Each row below holds a small network's activations on one input, seen along a few directions.
Each table varies a few parts of the input and shows all the possible inputs, shuffled.
A made-up example of a description, with smaller parts first: ring(5) and (point or ring(9) or (values(2) and line(6))).
Shared parts are said once, and a part with two or three values counts as separate values.
In the rows, 128 means zero.

A family of inputs:
R1: [135 162  84  95 158 126  93  93 119 130 172 212 111  78 149 105]
R2: [105 155  88 161 144 159 176 148 134 128 128 102 134 165 109 165]
R3: [ 93  92 206 146 101 177 119 162 123 156  73  84 155 153  74 106]
R4: [177 130 130  96  97 104 104  72 105  91 124 154  75  74 149 122]
R5: [120  99 169 121 132 114 150 162 131 155 112  79 202 164 117 134]
R6: [163 140  77 108 153  81 110  61 101 123 175 159 124  93 144 133]
R7: [156 130 119 123  94 121  81 106 159 104 138 167  36  73 158  98]
R8: [126 137 128  92 120  98  77 105 109  95 137 210  79  76 166 106]
R9: [ 89 115 155 154 152 183 133 152 124 184 121  86 196 165  65 112]
R10: [120 123 129 136 133 107 173 154 136 120 113  97 160 181 136 148]
R11: [ 77 102 148 159 158 156 132 153 117 185 125  89 201 179  72 117]
R12: [ 81  79 200 153 110 152 125 165 111 149  83  84 165 162  84 107]
R13: [138 115 170 118 123 162 147 162 139 162 101  72 184 143 109 135]
R14: [164 121 129 101 111  78 104  74  93  91 140 156  89  75 162 126]
R15: [140 129 118 129 105 100  79 109 151  96 153 167  45  77 167 103]
R16: [ 78  90 176 157 132 145 132 158 116 158 108  89 196 172  86 105]
R17: [172 151  82 105 147 107 114  61 105 121 170 155 118  83 140 125]
R18: [117 147 114 161 114 167 169 155 138 110 105 100 118 151 116 161]
R19: [124  90 198 121 114 119 145 170 123 147  88  77 172 154 117 138]
R20: [156 150  97 130 114 134  83 103 162 113 160 164  59  71 157 100]
R21: [134  99 199 112 102 146 141 167 136 151  77  73 160 145 110 134]
R22: [131 124 148 123 149 152 153 158 134 180 123  73 201 158 101 138]
R23: [ 97 106 178 153 118 192 126 159 126 164  96  81 177 151  72 105]
R24: [128 155  76 102 164  99  91  95 113 129 173 217 114  94 153 111]
R25: [ 99 131 114 167 124 121 176 157 127 104 121 111 135 174 127 159]
R26: [141 143 132  89 108 121  80 104 116 101 127 211  68  68 160 101]
R27: [125 111 157 134 114 115 166 158 133 110  90  92 128 167 135 155]
R28: [139 159 107  91 131 135  79  99 120 112 150 207  94  66 158 104]
R29: [139 136  95 134 124  90  86 102 157 105 171 171  75  89 166 100]
R30: [120 135 103 137 158 121 172 148 137 146 132  97 163 185 125 165]
R31: [152 152  71 133 138 129  94  95 164 126 181 167  74  83 143 100]
R32: [136 120 160 128 104 140 162 155 144 115  79  91 117 160 128 152]
R33: [121 112 143 128 159 124 150 157 129 181 127  81 207 173 100 146]
R34: [179 142 103 101 120 117 109  68 106 103 146 152 101  73 148 122]
R35: [139 138 133 131 121 158 168 154 146 126 103  90 140 157 128 155]
R36: [143 143  66 136 146 102  91  96 159 127 186 172  80  94 150 108]
R37: [121 147 107  96 142  90  84 100 111 107 164 215 110  84 169 104]
R38: [101 120 134 159 111 128 170 159 121  94  96 106 105 167 125 164]
R39: [111 131 136 150 100 155 166 156 131  99  84 104  93 157 119 162]
R40: [ 99 142  83 168 151 132 176 151 127 131 137 110 140 182 113 169]
R41: [130 146 109 135 151 146 177 147 144 146 127  92 160 172 117 153]
R42: [162 129 104 105 128  73 113  68 100  97 160 159 117  89 157 123]
What is each input in this table made of?
> ring(6) and (values(3) or line(4))
The inputs of R8 and R24 match in every part but the ring(6) part. If R38 is changed in the same way as R8 into R24, which row does it become?
> R40
The inputs of R42 and R6 match in every part but the ring(6) part. If R10 is changed in the same way as R42 into R6, which row does it become?
> R30
Which other rows does R28 become when the values(3) part takes its other values? List them by row number.
> R20, R34
Which other rows does R7 become when the values(3) part takes its other values? List them by row number.
> R4, R26
Start at R3 and move only the ring(6) part, one step at a time. The first step leads to R23. Which rows follow, in order?
> R9, R11, R16, R12

A family of inputs:
R43: [112 157  68 151 176 149 135 118 139 161 175 133 151 143 102 134]
R44: [144 162  53 143 151 112 184 123 128 108 157 122 125 146 147 182]
R45: [ 85  74 219 146 134 161 170 199 122 193  69  24 252 216  62 134]
R46: [148 120 160  88 116  97  70  84 107 115 141 170 117  67 151  87]
R47: [ 94 134 127 142 136 148  88 129 135 138 145 165 123 118 115  89]
R48: [142 144  87 102 157  87 105  85 105 129 175 169 131  99 150 134]
R49: [148 106 184 109  70 138  94 133 137 102  83 139  69  88 145  99]
R50: [148 156  52 133 178 101 146 103 124 149 184 142 169 141 128 148]
R51: [107 130 123 151 108 153 123 147 150 110 112 146  76 127 128 119]
R52: [157 143  90 117 126  86 137 103 122  98 140 151  84 116 159 159]
R53: [153 116 156  98  85 101 105 105 121  77 108 148  73  81 173 116]
R54: [ 93  80 217 156 105 163 204 214 133 155  43  10 203 224  79 163]
R55: [122 158  73 162 145 151 170 137 151 121 143 113 104 155 122 158]
R56: [138 111 182  95 104 145  62 111 118 136 116 159 115  71 128  70]
The inputs of R49 and R56 match in every part but one. If R53 is changed in the same way as R49 into R56, which row does it become?
> R46
What is each input in this table made of?
> values(2) and (point or ring(6))

A family of inputs:
R57: [ 81  91 182 154 118 135 135 183 151 148 100  90 153 170 117 113]
R58: [158 103 187 116  94 152 141 145 134 136  76  64 142 135 106 129]
R59: [ 76  97 196 146  95 172 123 168 107 128  69 105 134 137  92 111]
R60: [144 167  39 148 153  93 184 113 141  97 160 119 107 154 150 186]
R61: [128 146 112 127 122 129  89 102 135 107 150 189  55  81 146  99]
R62: [114 172  31 180 166 137 165 129 165 114 171 138  94 153 133 156]
R63: [ 82 140 116 157 181 181 176 160 116 187 127  86 224 200  65 145]
R64: [186 148  99  80 137  74  77  55 111 116 181 191 120  58 168 104]
R65: [128 112 187 139 102 196 123 159 154 154  83  67 130 131  92 102]
R66: [113 137 123 132 172 142 194 143 102 169 119  73 231 199  85 173]
R67: [148 151  93 105 149 111  54  77 128 137 191 208  97  48 154  70]
R68: [140 129 103 114 135 116  60  80 130 133 171 203  88  66 147  83]
R69: [159 133 114  98 115  91 111  85 117  84 141 173  76  87 167 131]
R70: [127 103 148 131 139 120 172 166 127 158 112  65 193 180 112 159]
R71: [ 95 109 145 156 143 162 148 179 147 179 123  72 183 180  93 135]
R72: [176 129 109  90 131  72  83  65 108 112 157 187 101  74 161 110]
R73: [124 154  90 131 110 141 103 125 145  92 137 185  46  96 154 123]
R74: [157 153 102 105 104 108 128 110 123  71 132 163  66  96 179 150]
R75: [116  92 185 127 107  96 152 163 130 127  98  82 171 174 132 141]
R76: [109  93 198 123  88 131 142 153  89 112  63 100 148 140 105 137]
What is each input in this table made of?
> values(2) and (point or line(4) or line(5))
The inputs of R58 and R65 match in every part but the values(2) part. If R60 is changed in the same way as R58 into R65, which row does it become?
> R62
Start at R66 and move only the line(5) part, one step at a time. The first step leads to R70. Which rows follow, in order?
> R75, R76, R58
Which other rows does R67 become when the values(2) part takes its other values? List them by row number.
> R64

A family of inputs:
R77: [151 165  49 109 151  93  89  73 130 102 188 209  58  72 176 123]
R78: [144 133 118 120 119 100 175 130 115  94 108 110 132 154 146 172]
R79: [112 132 114 147 125 118 177 145 116 104 111 108 129 166 132 165]
R80: [147 121 161  86  94 118  37  80 113 105 134 207  54  31 158  62]
R81: [150 152  70 107 151  94  67  65 124 118 199 216  87  56 166  91]
R82: [149 116 166 118  93 123 140 140 135 111  98  89 117 126 143 144]
R83: [160 146 113 128 118 120 167 124 127  95 116 106 122 140 142 166]
R84: [107 118 151 154 104 168 134 165 159 125  96 104 105 147 118 117]
R85: [152 103 199  95  98 138  97 120 108 138  98 111 147  99 118 100]
R86: [113 137 103 134 162 109 158 132 116 142 147 123 160 162 120 150]
R87: [149 167  64 120 111 100 111  86 131  62 154 198  24  73 187 136]
R88: [138 137  95 135 158 137 123 111 133 165 164 117 163 126 109 125]
R89: [142 100 174 113  95 100 145 144 123 106  87 101 130 140 143 147]
R90: [134 101 185 117 104 160  98 132 125 154 100 106 132 102 101  95]
R91: [134  87 203  85 101 117 100 128  98 137  86 117 159 109 125 111]
R92: [ 95 141 112 164 129 146 167 156 138 110 116 121 118 169 117 156]
R93: [139 144 100 151 122 144 169 136 142 113 122 102 105 145 125 165]
R94: [141 149  85 135 159 136 151 122 141 150 154 114 138 144 115 146]
R95: [ 97 130 107 152 164 135 121 137 129 162 158 139 176 148 103 116]
R96: [ 95 108 164 157 102 146 136 171 145 120  94 109 116 157 114 128]
R97: [100 144  95 152 162 135 146 140 136 148 146 134 150 168 108 139]
R98: [110 123 118 133 165 111 132 122 111 157 157 125 184 145 114 124]
R99: [157 150  95 115 153 109 150 112 125 135 148 117 154 139 135 152]
R100: [133 114 150 139  99 148 139 147 149 125  99  84 101 134 125 136]
R101: [105 105 184 126 108 183  89 146 134 152  94 125 137 117  95  78]
R102: [111 150  96 163 126 166 165 151 151 112 117 116 110 160 120 145]
R103: [107 140  92 149 163 157 118 132 143 168 162 136 166 137 105 109]
R104: [107  89 206 115 106 136 105 144  99 147  96 117 153 120 107  99]
R105: [144 133 104 111 160  93 157 123 118 136 142 122 161 148 141 161]
R106: [140 123 118 105 159  91 130 109 111 147 154 130 186 134 130 131]
R107: [153 139 112 112 157 115 125 105 123 150 164 122 175 124 126 124]
R108: [112  98 173 140 103 118 148 160 124 116  92 100 127 151 130 139]
R109: [152 136 128 111  87  97  76  95 139  69 131 188  22  58 180 105]
R110: [107 154  79 148 163 156 145 139 150 153 150 130 140 155 111 132]
R111: [ 92  96 196 133 108 160  93 157 119 153  97 127 144 124  95  89]
What is each input in this table made of?
> line(5) and (point or ring(6))
The inputs of R89 and R106 match in every part but the line(5) part. If R82 is changed in the same way as R89 into R106, which row does it become?
> R107
Which other rows does R92 become when the ring(6) part takes its other values? List them by row number.
> R78, R79, R83, R93, R102
